Each row below holds a small network's activations on one input, seen along a few directions.
In each table, some parts of the input vary, and every possible input appears once, in random order.
Descriptions start from the smaller parts, as in this example, which fits no table here: one of 5 places around a ring, together with either a single point or one of 9 places along a line or (one of 3 separate values, together with one of 4 places along a line).
Shared parts are said once, and a part with two or three values counts as separate values.

Rows:
R1: [-17  -5  13   3 -14   4 -42 -37   4 -54  14  23  11  19  51]
R2: [-33  15  15  21  34 -13  -8   0  -6 -15  51  36  -7   9  21]
R3: [ 11 -16  13  14  12  -7  47   4   3  -3 -43  34 -48 -27 -53]
R4: [11 28 -8  6 -5 -9 51 -4 76 65 35 -3 58  0  5]
R5: [ -6  17   6  -3  36 -18 -46  40 -47   6  34 -22  11   0  29]
R6: [-32 -19   9  12   9  13  40  10  -9   5 -18  24 -34  19 -43]
R7: [ 29 -26  16  -7 -39  13  18 -32   8 -45 -78  17 -33 -15 -23]
R8: [-13 -43   7  -3 -35  31   6 -28   4 -31 -54  10 -17  30 -10]
R9: [ 35   0 -10 -26 -54  21  11 -35 103  26  11 -14  85   5  26]
R10: [ -7   7  -1  13  10  27 -29  36 -61  29   6 -33  -6   8 -11]
R11: [ 36 -14   7 -15  14 -10   8  40 -42  18 -61 -23 -30 -39 -47]
R12: [ -2   6 -18 -18 -13 -31 -29 -52  18 -65  14  14  -2 -12  44]
R13: [  2 -14   8 -14  13  14   5  42 -52  27 -31 -39 -20  12 -33]
R14: [-16  27 -18   3  34 -50   3 -12  13 -25  51  26 -22 -19  17]
R15: [-24 -17  -2  20 -41  43 -28 -33  -7 -30 -18  18  -3  26   9]
R16: [-33   9   2  42   5  27  10   5 -15   8  22  26 -25  23 -17]
R17: [ 47  21 -14 -27  -7  -4  17  34  39  89  31 -61  82 -12  12]
R18: [ 13  23 -25 -22  40 -52 -34  22 -30  -4  35 -32  -2 -30  24]
- What do these inputs look like to the network? => one of 3 separate values, together with either a single point or one of 5 places along a line
- Changing only the choice among 3 separate values turns R17 into R4. The same change can be made to R11. Which row results? => R3
- Change only the choice among 3 separate values in R6. List by row number the other rows that result. => R8, R13
- List by row number the other rows that have the choice among 3 separate values in common with R9. => R1, R7, R8, R12, R15

Rows:
R19: [-29  20 -25 -31  12 -23 -35 -13  23  10  82 -29  62  24  64]
R20: [ -4 -33 -13  14 -21  34  35   2 -40  -4 -75  -5 -76   7 -73]
R21: [ -7  -7 -19  11 -36 -23  -3 -81  56 -81 -20  63 -20 -19  23]
R22: [ -8   1  15  21  17  14 -73  26 -97 -56  -5  11 -55 -14   0]
R23: [-64 -15  -8   0   9  -7 -42 -43 -20 -77  36  30 -30  40  42]
R24: [ 25  23  13 -29  62 -49  30  81 -19  63  16 -38  13 -22 -20]
R25: [ 37  25 -35 -13 -28 -39   6 -51  98   5  32   1  64 -31  50]
R26: [-12 -16  37  -3  60 -27  23  45 -65 -23 -26  23 -78 -12 -45]
R27: [-47  20  -7  68  36  -2  32   0  27  59  58  50  10   0 -10]
R28: [ 38  -3 -30 -17 -15  28  38  34   6  81 -21 -63  14 -10 -56]
R29: [  1 -33  48   4 -65  58  23 -32  24 -52 -80  36 -11  43 -16]
R30: [ 24  38   5  -9  23  -1 -61  45 -60  33  40 -51  35 -29  25]
R31: [ 45 -20  19 -15 -54  36  27 -12  66  43 -36 -28  73  23  15]
- What do these inputs look like to the network? => either a single point or (one of 2 separate values, together with one of 6 places around a ring)
